A small network was trained on made-up records. Each row is its average activation on records with the value named, seen along a few directions.
Values that are neighbours, or in one group, have similar rows; names and order tell nothing.
Random noise pushes rows far along 5 fixed directions. That doesn't count. These rows show it; they differ only by the noise:
[ 443   30  125  -19  -54 -371  162   15  191  762   96   26  288 -749
 -341  273 -211]
[  91  145   73   29   -1 -198  -81   38   89  357  105   68   72 -211
 -161  140 -117]
[ -19  -88 -107 -282  169  -13   10 -154   79   93 -151 -150 -183 -216
  106  -81   15]
[  -3  -48  -73 -277  204   10  -28 -209  150   25 -124 -100 -183 -103
  151 -143  -41]
[-178  147   41   96   33   71 -215  229 -131  154  -86  124  -36  -97
   47   62  194]
[-181  -43  -11 -184 -232  127  266  -50  423 -349 -104   12   98 -120
 -248   86  277]
[ 100  -20  -51 -304  237  -87  -28 -324  252   68  -29 -104 -173  -50
  122 -164 -213]


Values of MUVO:
puger: [-243  130   38  169 -484 -268   68   14  161 -194  317   73  138   56
 -356  282   24]
bub: [  83   52  180  441  158  -85 -239  270 -347  237  -61  240  216 -114
  176  165   24]
vigu: [-203 -113  -37  318  -61  271  -34  247 -267 -271  104   24  -69  107
   78  -94  329]
tuno: [  56 -203  -78 -371   45  -65  262 -251  332   -2 -157 -150  -45 -349
  -64  -53  -37]
sedi: [ -55  168  159  248 -320  256   29   84   85 -447  292   75  291  401
 -361   29  -44]
dito: [ -83 -192 -300 -221   56    9  -22   84 -330   35 -249 -350 -246  141
  123   43   78]
zagel: [  73 -369 -111 -230   -7   29  337 -311  -72   65  -93 -273 -230 -382
  218  -79   31]
neti: [ -33   75  153   19   51 -118   53   -5   33  130   17  -51   41  267
 -182  -81 -187]
poko: [  31 -292 -259 -309  142   65   69   97 -227   20 -388 -165 -123 -281
  238  108  289]
lariv: [ -16 -143 -166 -304  257  156  -55  165 -116  -30 -138  -94  -82 -204
  306 -184  173]
kiz: [ 435 -376 -217 -130  130 -218  375 -467   76  233   13 -261  -19 -341
    1   47 -256]
kodi: [ -27   39   76   88  -50   94  -55  257 -131 -115  -45   70   99  364
  -43 -199  108]
vas: [ 257   91   63  169 -146 -300    8   16  109  -88  250  141  128 -127
 -144   -6 -202]
kigu: [-243 -134   22 -119  -73  221  245 -216  -39 -361  -89 -165 -178  314
  -24  -79   10]
tesoz: [ 279  -65  -62  -16 -129  287  288 -115   67  -23 -205  -19  181 -178
   79   32   69]
A value of MUVO combines one of 3 hidden first parts with one of 5 second parts; all combinations occur once.
Q: kiz and bub share the first part; kiz and vigu share the second. Which value has the first part of vigu and the second part of bub?
A: vas
Q: poko and tesoz share the first part; poko and tuno share the second. Which value has the first part of tuno and the second part of tesoz?
A: kigu

Values of LAN:
zodig: [ -72 -118 -120 -222 -192 -139  235  148  157   54 -129  -87  185 -424
 -411  419  178]
fepo: [-334  299   47   11   -2  -85 -322   17   96 -195   80  107  -43  687
  -48   61 -149]
nuvo: [-162  192   93   81  184  -24 -393   -4   97 -231  149  247 -156  320
  281 -313  -67]
suma: [-368   19 -142 -281   16  149  -12 -264   22 -354   27 -285 -321  663
  -45 -270  -75]
letes: [ 276   -1   56   -7  -50  -41   18   79  -57 -109  103  -55  139  101
 -103  -34  -79]
kazef: [ 416  -32  223  180  125   65  145  224 -161  700  -73   44  249 -481
  -76  -63  -99]
riki: [ 239 -236 -242 -211  103  -88  106 -180 -128   11   -5 -384  -57  -77
  113  -57 -135]
dutep: [  51  -63 -275 -324  162 -301   97 -214  254   61   39 -220 -121 -164
 -179   54 -184]
zinin: [-558  -35 -159   64 -316  -48   97 -162 -101 -496  157 -128 -171  258
 -140  193  144]
sul: [ 197  -76  -92  109   99 -154  -11 -165 -316  408  -25 -173 -124 -391
  203  131 -126]
lem: [ 204   36  290  -76 -242  223  354  -97  538   27 -127  178  355  -75
 -255  -33   33]
bog: [  25  223  150  142 -212   73   -4  137   74 -233  236   88  182  410
 -206  -72 -211]
ranaz: [ 255 -113  -73  -73 -120 -258  200 -269  223 -280  136  -84   43  352
  -46   29 -219]
taz: [ 309   50  -78  101 -144 -457   31 -261   25  154  276 -131  -38  136
 -151  255 -363]
geti: [  88   30  155  233  256  -28 -261  -67 -193  361  171  203 -132 -244
  268  -51 -164]
lep: [-186  -14  -69  -20  -71 -184  -20 -216  186 -161  408  -60 -148   28
 -153    5 -148]
fuge: [ -78  147   -9  269  -18 -270 -243  431 -214  334  119  199   59 -271
 -231  212   95]
lik: [-253  184   91   38  210  293 -275  248 -175  109 -211  184 -130  312
  293  -53  169]
The values of LAN form a ring.
Q: Going along LAN from taz by way of its neighbour sul, in what order are zodig, kazef, dutep, ranaz, fuge, lik met?
A: fuge, dutep, zodig, lik, kazef, ranaz
Q: Name the neighbours of lep, in listed order.
A: nuvo, geti
Q: Name the neighbours of letes, in listed order.
A: riki, bog

Values of LIPU:
ked: [-320  446  225  220 -103   58 -331  197  385 -418    3  503  168  728
  104   46   80]
ruri: [ 463  115  120    2  417  -89  -40  -89  325  245  117  401  126 -437
  271 -362 -327]
megam: [ -26  -40 -223 -192  120  197  -49  195 -457 -314 -116 -379 -388  269
    2 -253  -37]
nekas: [   3 -302  230   97 -243   92  305   63  422 -524  -47  174  134 -416
  -30 -220  399]
pid: [-428  303  249  385 -298  707 -344  646 -201   53 -218  230  120  115
 -229  -23  593]
fut: [-381  147  143  262 -296  144  177 -444  378 -576  289  236  197  311
  -47   45 -214]
vife: [ 354 -324  296   62 -251 -279  390  -72  257  184  135  264  127 -636
  -49 -108  -18]
toso: [ 259 -380  -90 -195  219  200  169  175 -412  -78 -357 -436   47 -262
  374 -157  325]
dav: [-305 -105 -176  337 -296  499  104   26   15 -421 -135  194   22  166
   59  269  474]
logom: [-264  571  562  242  230  492 -460   87  182  113  156  554  146  720
   67 -115   21]
gisub: [-391  212  -69 -226 -271 -240  -51  154 -137  139  -37 -193  -80  303
 -192  273 -154]
kuzig: [ 696  284  273  403  215 -251  -94  240  425  829  149  781  686 -816
 -126   -1 -126]
reso: [-177   62  -64 -365  243 -371 -321 -434  251 -113  -22 -218 -340  667
   52  -31 -493]
davu: [ 452 -271  -95 -482  340  186  479 -197   43  349 -331 -323   -6 -482
  126 -479 -247]
sem: [ 885 -142  169  -58  -83 -143  225 -172    6  238  -13 -115  325 -344
  339    9  -43]
silaz: [ 173   60   -4   40  422  -60 -410   67   -8  475 -194  297  149 -429
  117   14   19]
mopu: [ 324  209  358  631  -64   52  -60 -209  262  231  221  687  276  141
   26   10 -264]
doma: [ 276 -323 -133 -137 -141  267  461  172 -222 -265 -300 -343  270 -516
 -106  309  443]
The values of LIPU form a ring.
Q: Name the neighbours of ruri, in listed order.
A: nekas, kuzig
Q: Name the neighbours of logom, in listed order.
A: pid, gisub
Q: Name the neighbours of mopu, in listed order.
A: fut, dav
Q: Name the neighbours of ked, in listed order.
A: reso, silaz

Values of MUGO:
vop: [  92    3 -324  107   44 -127 -130 -130 -165 -359  -84  -81 -112  180
  272  172 -119]
kugan: [-104 -203 -346 -338   10  -57  -68 -535 -397  142  191 -911 -688  447
   86 -173 -337]
viri: [ 510  131  117  249  -12  313  -45  310   58  166  377  132  470  -69
   16 -290  -18]
nale: [-487 -174 -120 -336   35  240  433  -90   92  -77 -372 -242 -248 -298
 -159   16  221]
vakim: [ 185   96  -45   65 -576 -509  386 -212  729 -118  275  200  429 -335
 -604  619  143]
nugu: [ 119 -330 -248  -52 -439  279  608  250   44 -192 -286 -210  404 -362
 -274  459  517]
muze: [-303   23  143  118   37  -98  129 -362  187  -89  307  168 -288  314
   73  126 -220]
zibug: [-573  154  102   36 -384  411    2  708  209 -391 -186  305  402 -517
 -450  126  721]
pafaf: [ -83 -194 -129 -271 -368 -378  428  585 -323  305 -157 -497  -84 -422
 -659  243  226]
midus: [ -78  278   85  221 -185 -328 -429 -232   70 -716  620  -18   25  663
  -42 -296 -409]
peb: [-323 -669 -371 -394 -107   43  332  -33  187 -390 -224 -179 -231 -634
   58 -250  675]
tufaz: [ 176  222  163  271  317 -472 -235  387  -72  739   13  276  269 -261
 -340  594 -257]
tege: [-663  281   72   37 -392  267  -11  -56   78 -456    5    0 -119  946
 -280  -80  150]
riniz: [ 235  179  212  -77  -33  -49  -10   34  353 -161  -65  350  423  499
 -148  137 -153]
fas: [ -58  -49   69  232   79   -7 -125 -204 -600  217  149  -44 -364   31
  196   85 -197]
A value of MUGO combines one of 3 hidden first parts with one of 5 second parts; all combinations occur once.
Q: nugu and vakim share the first part; nugu and kugan share the second. Which value has the first part of kugan and the second part of vakim?
A: muze
Q: pafaf and zibug share the first part; pafaf and riniz share the second. Which value has the first part of riniz and the second part of zibug?
A: tufaz
